Each row below holds a small network's activations on one input, seen along a few directions.
In each table, some parts of the input vary, and every possible input appears once, in random order.
A made-up example of a description, with smaller parts first: one of 2 separate values, together with either a single point or one of 11 places around a ring or (one of 4 places along a line, together with one of 5 places around a ring).
Shared parts are said once, and a part with two or three values counts as separate values.
In the rows, 128 means zero.

Other details of the inputs shift rows strongly along two fixed directions, in all tables alike. That doesn't count.

Table:
row 1: [137 119 148 132 112 135 135 106 117 141 133 134 125 147 144 133]
row 2: [130 132 123 124 123 130 128 117 115 121 117 117 112 140 120 140]
row 3: [130 130 149 110 113 134 128 124 122 117 135 130 134 121 122 114]
row 4: [137 126 138 101 128 146 121 137 119 119 134 135 132 107 124 119]
row 5: [ 89 194 114 186 159 129 104 137 162 151 139 133 189 121 136 106]
row 6: [128 131 133 133 103 132 130 129 122 125 129 130 104 139 118 120]
row 7: [133 133 131 110 128 127 127 114 112 114 120 121 132 124 124 135]
row 8: [133 131 124 119 126 127 128 113 112 121 115 118 121 131 121 135]
row 9: [138 104 120 125 134 125 135 144 134 128 124 130 107 121 123 127]
row 10: [ 95 183 107 191 170 146 100 139 158 176 149 142 187 133 161 131]
row 11: [135 123 135 122 122 132 132 102 111 134 128 124 129 150 146 155]
row 12: [133 128 135 135 113 133 132 121 121 127 122 127 108 137 118 119]
row 13: [118  29 110 140 153  19 178 174 219 123 134 118 136 116 140 131]
row 14: [142 125 131 111 134 142 124 130 115 122 124 135 126 108 124 119]
row 15: [134 127 122 124 118 144 124 142 119 127 129 135 102 126 120 125]
row 16: [125 135 121 123 112 129 127 126 116 119 124 120 107 142 120 141]
row 17: [128 134 137 100 122 131 125 120 116 111 129 120 138 124 124 135]
row 18: [141 123 125 120 133 142 125 129 114 129 120 133 116 115 121 119]
Description of these inputs: one of 3 separate values, together with either a single point or one of 5 places along a line.
The inputs of row 9 and row 12 match in every part but the choice among 3 separate values. If row 4 is changed in the same way as row 9 into row 12, which row does it become? -> row 3
Which other rows does row 2 become when the place on the line of 5 takes its other values? List them by row number. -> row 7, row 8, row 16, row 17
Which other rows does row 18 become when the choice among 3 separate values takes its other values? List them by row number. -> row 8, row 13

Table:
row 19: [100 217 125 142 123 172  91 111 101 128 145 136 171 127 132 116]
row 20: [104 214 136 175 115 178 100 115 112 158 133 131 142 146 117  93]
row 21: [168 132 154  78  76 176 123  95  60  91  99 122  51 142  88 121]
row 22: [133  80 130 116  98  84 150 142 142 117 123 133 100 127 121 124]
row 23: [124 204 107 155 148 187  83 123  93 157 126 139 155 120 131 117]
row 24: [171 137 160  83  72 172 133 100  52  90 107 127  55 131  93 126]
row 25: [120 210 119 140 147 171  85 107  93 142 124 127 179 116 126 115]
row 26: [142  68 144 109 114 111 156 151 147 135 143 130 104 133 137 128]
row 27: [145  82 130 105 125 106 151 159 143 109 136 130  99 118 131 150]
row 28: [117 207 128 179 138 180 102 103 105 147 116 143 152 133 121  94]
row 29: [ 91 121  79 169 180  94 127 176 202 157 145 126 169 112 141 137]
row 30: [134  70 122 101 135 110 144 157 137 118 127 121  98 126 122 142]
row 31: [147  78 128 117 135  88 155 129 138 116 108 127 100 109 125 119]
row 32: [137  75 121 103 114 104 149 153 138 112 145 138 103 123 138 139]
row 33: [166 120 168  78  75 162 138  45  42 115 110 114  89 176 136 171]
row 34: [146  67 156 102 124  99 148 125 147 115 136 124 131 119 133 126]
row 35: [123 198 130 167 148 196  96 113 104 157 130 153 158 129 138 108]
row 36: [136  76 155  95 112  97 157 134 147 119 141 119 129 129 132 125]
row 37: [ 86 130  77 181 170  77 132 166 203 148 131 116 163 115 123 123]
row 38: [ 80 137  85 186 153  68 133 171 200 134 149 129 163 124 138 119]
row 39: [136  75 125 139 109  77 164 101 134 131 115 109  95 176 143 169]
row 40: [151  60 144 116 125 114 146 141 148 130 138 135 107 123 137 128]
row 41: [132  79 143  90 107  87 146 135 140 112 134 131 131 119 135 136]
row 42: [128  78 121 114 125  93 149 148 139 108 113 111  91 130 105 128]
row 43: [180 115 179  64  93 180 136  73  48 100 109 138 101 125 115 117]
row 44: [ 85 136 102 155 175  78 123 167 210 126 143 114 185 122 141 138]
row 45: [ 91 129  90 171 177  92 121 183 211 142 146 127 161 126 144 140]
row 46: [ 97 212 127 140 144 178  86 115 101 135 127 119 166 131 116 120]
row 47: [142  67 126 127 118  94 159 111 133 140 129 119 101 171 161 183]
row 48: [119 213 105 167 138 170  88 114  95 147 113 129 149 124 114 103]
row 49: [114 205 136 182 127 181  91 106 113 152 128 135 145 136 118  94]
row 50: [ 87 124  98 174 156  82 124 180 201 159 154 144 173 120 156 133]
row 51: [148  78 141  90 144  90 152 122 136 111 120 126 130 102 136 131]
row 52: [108 224 134 144 134 175  93 117 106 126 136 128 168 123 126 127]
row 53: [153  70 129 105 145 104 150 138 136 126 122 137 106 105 142 133]
row 54: [168 121 155  49  88 180 127  82  50 101 109 120  90 119  98 131]
Describe the family of inputs behind these rows. -> one of 3 separate values, together with either a single point or one of 11 places around a ring
The inputs of row 21 and row 44 match in every part but the choice among 3 separate values. If row 20 is changed in the same way as row 21 into row 44, which row does it become? -> row 36
Which other rows does row 37 become when the choice among 3 separate values takes its other values? List them by row number. -> row 29, row 54
Which other rows does row 50 become when the choice among 3 separate values takes its other values? List them by row number. -> row 22, row 41

Table:
row 55: [137  36 120  96 122  60 169 167 174  98 126 110  89 121 113 143]
row 56: [128 130 144 129 125 140 125 112 121 138 130 127 132 140 134 129]
row 57: [129 130 128 135 128 147 122 126 121 141 127 129 112 139 127 130]
row 58: [123 143 123 129 123 138 121 135 121 120 120 120 112 130 112 123]
row 59: [131 133 140 131 126 138 129 109 120 133 125 128 134 133 133 128]
row 60: [134 136 121 137 129 140 124 125 118 135 121 125 112 131 123 126]
row 61: [132 135 136 131 125 132 125 111 117 129 121 125 135 131 125 123]
row 62: [137  36 137  93 122  52 173 151 169  97 126 110 110 123 126 137]
row 63: [133 135 119 137 128 139 121 126 117 131 117 127 115 130 118 125]
row 64: [131 133 132 137 117 140 128 121 118 138 130 139 122 131 135 126]
row 65: [133 136 130 119 128 139 123 117 116 133 129 130 136 135 140 143]
row 66: [ 64 165  77 228 191  71 117 179 229 174 157 132 209 122 162 122]
row 67: [138  74 127 106 132  92 152 132 142 120 128 124 124 125 142 152]
row 68: [133 134 141 128 124 139 127 112 122 135 127 129 134 138 134 128]
row 69: [121 145 131 126 109 135 122 134 124 121 133 128 120 128 116 122]
row 70: [136  41 126  81 124  55 168 156 167  94 132 110 111 119 126 155]
row 71: [ 61 161  78 229 200  86 117 185 234 173 157 126 202 135 158 132]
row 72: [122 145 128 114 124 131 121 125 115 116 126 120 134 128 125 135]
row 73: [129 141 137 128 127 130 125 112 121 121 120 126 131 128 122 122]
row 74: [140  30 122 100 116  54 174 156 167 103 130 125  98 119 129 134]
row 75: [130 141 121 134 130 136 121 127 120 123 116 127 111 127 115 124]
row 76: [129 143 126 119 131 130 121 117 114 118 122 127 132 125 128 136]
row 77: [121 145 139 120 117 133 124 121 126 117 129 118 132 131 114 124]
row 78: [129 130 135 135 116 142 124 124 119 143 135 139 120 138 136 127]
row 79: [130 139 119 134 129 137 127 128 116 130 117 126 114 128 116 123]
row 80: [130 141 128 134 118 132 124 125 119 125 125 137 119 125 125 120]
row 81: [131 133 124 137 129 145 126 124 119 136 121 129 114 133 126 130]
row 82: [129 139 136 128 126 130 130 113 117 127 121 125 134 130 123 121]
row 83: [134 133 125 135 127 146 124 127 122 138 123 131 114 138 128 130]
row 84: [132 135 127 137 117 134 124 123 115 133 126 136 123 128 127 121]
row 85: [125 139 116 131 125 139 122 128 121 123 119 124 113 130 112 121]
row 86: [128 132 132 120 129 140 121 116 115 136 132 128 134 136 139 143]
row 87: [129 142 124 119 130 131 126 117 110 125 123 126 135 126 128 136]
row 88: [123 143 130 129 112 133 123 133 120 122 129 130 120 129 122 119]
row 89: [138 132 137 117 129 151 119 144 122 129 138 150 132 100 126 101]
row 90: [133 138 126 121 130 134 123 114 112 130 127 125 134 128 136 139]
row 91: [132 137 124 122 129 133 121 116 111 126 123 126 137 128 130 137]
row 92: [137 134 134 100 142 150 116 134 117 122 133 136 148  98 130 121]
row 93: [139 132 129 118 143 156 116 147 122 128 128 139 123 101 114 105]
row 94: [124 142 121 116 127 132 122 117 115 118 125 124 135 127 125 133]
row 95: [131 132 137 137 116 145 127 126 121 136 139 138 121 140 137 129]
row 96: [124 140 133 125 122 132 126 113 121 120 124 123 133 131 119 119]
row 97: [130 139 127 134 118 133 129 125 115 131 126 136 122 127 125 119]
row 98: [130 132 146 131 124 143 128 114 123 132 134 127 133 143 134 131]
row 99: [134 133 133 135 115 141 126 124 120 140 132 140 122 136 137 126]
row 100: [137 132 147 111 138 149 121 129 124 124 131 135 146 102 123 104]
row 101: [130 134 134 122 129 143 124 118 116 129 136 128 135 139 140 145]
row 102: [133 136 138 130 126 134 127 110 119 132 125 124 132 132 130 124]
Describe the family of inputs behind these rows. -> one of 4 places along a line, together with either a single point or one of 11 places along a line
The inputs of row 93 and row 92 match in every part but the place on the line of 4. If row 85 is changed in the same way as row 93 into row 92, which row does it become? -> row 94
Which other rows does row 67 become when the place on the line of 4 takes its other values? List them by row number. -> row 59, row 64, row 81
List by row number the other rows that have the place on the line of 4 in common with row 82. -> row 56, row 59, row 61, row 62, row 68, row 73, row 77, row 96, row 98, row 100, row 102

Table:
row 103: [120 127 129 114 134 121 126 159 150 112 143 133 142 104 123 117]
row 104: [127 115 132 135 138 115 135 126 142 130 134 130 147 126 140 128]
row 105: [120 126 122 126 134 104 130 127 141 126 128 116 144 131 135 142]
row 106: [119 121 108 138 135 111 133 130 139 130 126 123 128 138 135 148]
row 107: [118 121 122 119 136 118 124 154 146 120 133 130 140 103 115 108]
row 108: [170  91 165  61  91 141 144  91  75  98 111 119  88 130 115 140]
row 109: [123 115 128 147 126 117 136 136 146 145 135 130 125 142 141 134]
row 110: [119 118 113 143 137 116 132 134 144 134 128 121 120 145 134 146]
row 111: [123 119 133 128 142 112 134 124 144 127 131 125 149 127 137 131]
row 112: [119 125 113 132 136 104 133 129 136 127 127 119 136 135 135 147]
row 113: [109 226 130 167 107 181  93 104  92 133 116 129 125 141 100  96]
row 114: [177  86 149  62 103 156 140 118  76  99 107 129  70 106  97 113]
row 115: [125 114 130 144 126 114 135 131 145 144 139 135 133 134 143 129]
row 116: [134 118 113 130 152 125 125 156 142 130 126 139 127  99 127 118]
row 117: [122 209 140 154 119 194  93  93  85 152 130 144 151 140 133 111]
row 118: [123 116 121 148 131 118 134 136 146 141 132 125 122 146 136 141]
Describe the family of inputs behind these rows. -> either a single point or one of 4 places along a line or one of 11 places around a ring
A walk changes only the place on the line of 4. It starts at row 103 and steps to row 107. List the rest of the walk in order. -> row 114, row 116

Table:
row 119: [ 61 192  94 205 158  91 113 155 197 153 147 119 181 151 146 150]
row 120: [119 194 132 128 134 205 104 127 100 115 128 129 128 113  89  90]
row 121: [116  45 102 133 154  55 161 161 192 144 136 104 124 138 144 170]
row 122: [129 189 138 123 135 204 106 123  93 119 137 151 146  96 110  84]
row 123: [118  49  86 136 149  40 166 161 178 143 123 116 128 123 145 148]
row 124: [124  45 100 142 153  40 166 149 184 148 124 114 129 123 145 150]
row 125: [160  65 156  54  94 144 139 138 105  88 122 126  61 114  90 110]
row 126: [122 187 158 148 106 180 107  90  85 146 140 137 142 158 146 126]
row 127: [117 203 146  91 143 182  88 100  91 109 119 103 172 114 102 122]
row 128: [125 186 109 150 122 173  98  93  73 139 112 136 130 146 120 118]
row 129: [119 207 133 153  99 155 107  88  83 134 114 134 124 145 121 124]
row 130: [ 71 188 100 200 158  90 115 151 189 157 156 141 199 134 166 144]
row 131: [121 204 141 155  98 160 111  90  84 139 118 130 128 154 124 117]
row 132: [131  40 122 157 153  46 173 137 198 138 123 114 129 141 151 139]
row 133: [175  57 150  67  97 133 152 102  80 126 123 131  81 130 138 157]
row 134: [123 206 121 152 104 159 103  86  83 126 116 133 124 139 124 125]
row 135: [112  56  93 134 143  48 161 165 194 109 134 111 126 139 138 165]
row 136: [117 187 111 141 123 187  94 105  81 136 124 126 125 161 118 138]
row 137: [159  78 163  75  70 120 162 109  94  98 120 111  60 163 117 155]
row 138: [184  59 154  85  99 125 159  87  91 124  99 123  67 142 122 140]
row 139: [127 194 130 138 133 190 109 115  92 119 117 140 134  98  91  71]
row 140: [112 192 152 153 105 182 105  94  92 142 131 115 124 175 125 132]
row 141: [127 182 147 156 125 196 103  86  98 150 123 117 123 171 129 136]
row 142: [124 186 142 120 123 198  86 127  96 129 140 156 140 103 116  87]
row 143: [ 78 182  87 187 201 124  94 196 204 144 134 132 175 100 126 115]
row 144: [121  52  99 130 144  47 162 161 187 113 143 133 144 122 158 158]
row 145: [121 185 155 156 115 190 105  87  98 145 126 121 128 174 124 133]
row 146: [182  78 147  59 111 142 144 153  97  87 116 121  58  97  94 124]
row 147: [182  53 172  82  97 139 159  90  93 117 122 131  80 148 144 146]
row 148: [ 99 182  93 184 197 118 102 196 190 151 155 146 197  77 145 106]
row 149: [135 197 126 136 142 188  88 129  91 125 102 147 120  94 102  89]
row 150: [191  77 145  69 110 127 149 141  88  91 104 131  64  82  96 104]
row 151: [122  43  95 128 154  53 160 164 181 125 145 134 144 129 159 154]
row 152: [117  54 114 122 125  46 155 190 201 125 140 129 141  87 116  92]
row 153: [ 74 173 104 176 155 114  98 190 199 163 170 149 213  91 140  88]
row 154: [170  78 163  32 115 112 147  96  86  75  98 106 118  94  98 119]
row 155: [ 88 177  94 182 201 123  96 192 196 148 143 154 193  83 146 108]
row 156: [131 180 161 150 116 188 107  84  90 149 135 143 146 156 145 126]
row 157: [124 196 113 152 112 167 101  90  78 128 110 135 130 139 119 122]
row 158: [120  62 107 129 136  38 164 157 192 111 148 131 137 122 163 162]
row 159: [118  50 111 125 151  50 154 181 202 113 132 131 128  90 117  97]
row 160: [158  70 158  52  69 139 140 146 105 100 131 124  74 111  89 105]
row 161: [176  59 156  76 100 139 155  98  99 121 110 113  61 157 121 160]
row 162: [110  50  88 126 150  54 161 173 186 139 134 106 122 138 144 168]
row 163: [ 78 182 111 147 202 102 100 151 189 136 149 120 251  88 148 121]
row 164: [125 184 117 130 121 186  99 106  71 158 131 141 139 136 144 138]
row 165: [161  82 143  72  76 118 152 105  93  85 118 114  56 148 117 163]
row 166: [ 80 169 111 226 173  96 120 131 195 171 136 126 195 150 151 119]
row 167: [185  56 162  71 101 138 156  95  92 125 119 135  80 139 141 154]
row 168: [166  66 169  93  76 112 164  90  87 108 110 117  68 154 121 129]
row 169: [123 199 150 140 100 174 109  98  85 140 138 141 140 151 143 131]
Describe the family of inputs behind these rows. -> one of 3 separate values, together with either a single point or one of 5 places along a line or one of 11 places around a ring
The inputs of row 122 and row 139 match in every part but the choice among 3 separate values. If row 126 is changed in the same way as row 122 into row 139, which row does it become? -> row 168
The inputs of row 164 and row 123 match in every part but the choice among 3 separate values. If row 158 is changed in the same way as row 164 into row 123, which row does it become? -> row 134
Which other rows does row 129 become when the choice among 3 separate values takes its other values? List them by row number. -> row 119, row 130
Which other rows does row 141 become when the place on the ring of 11 takes its other values? List them by row number. -> row 119, row 121, row 135, row 136, row 137, row 140, row 145, row 161, row 162, row 165
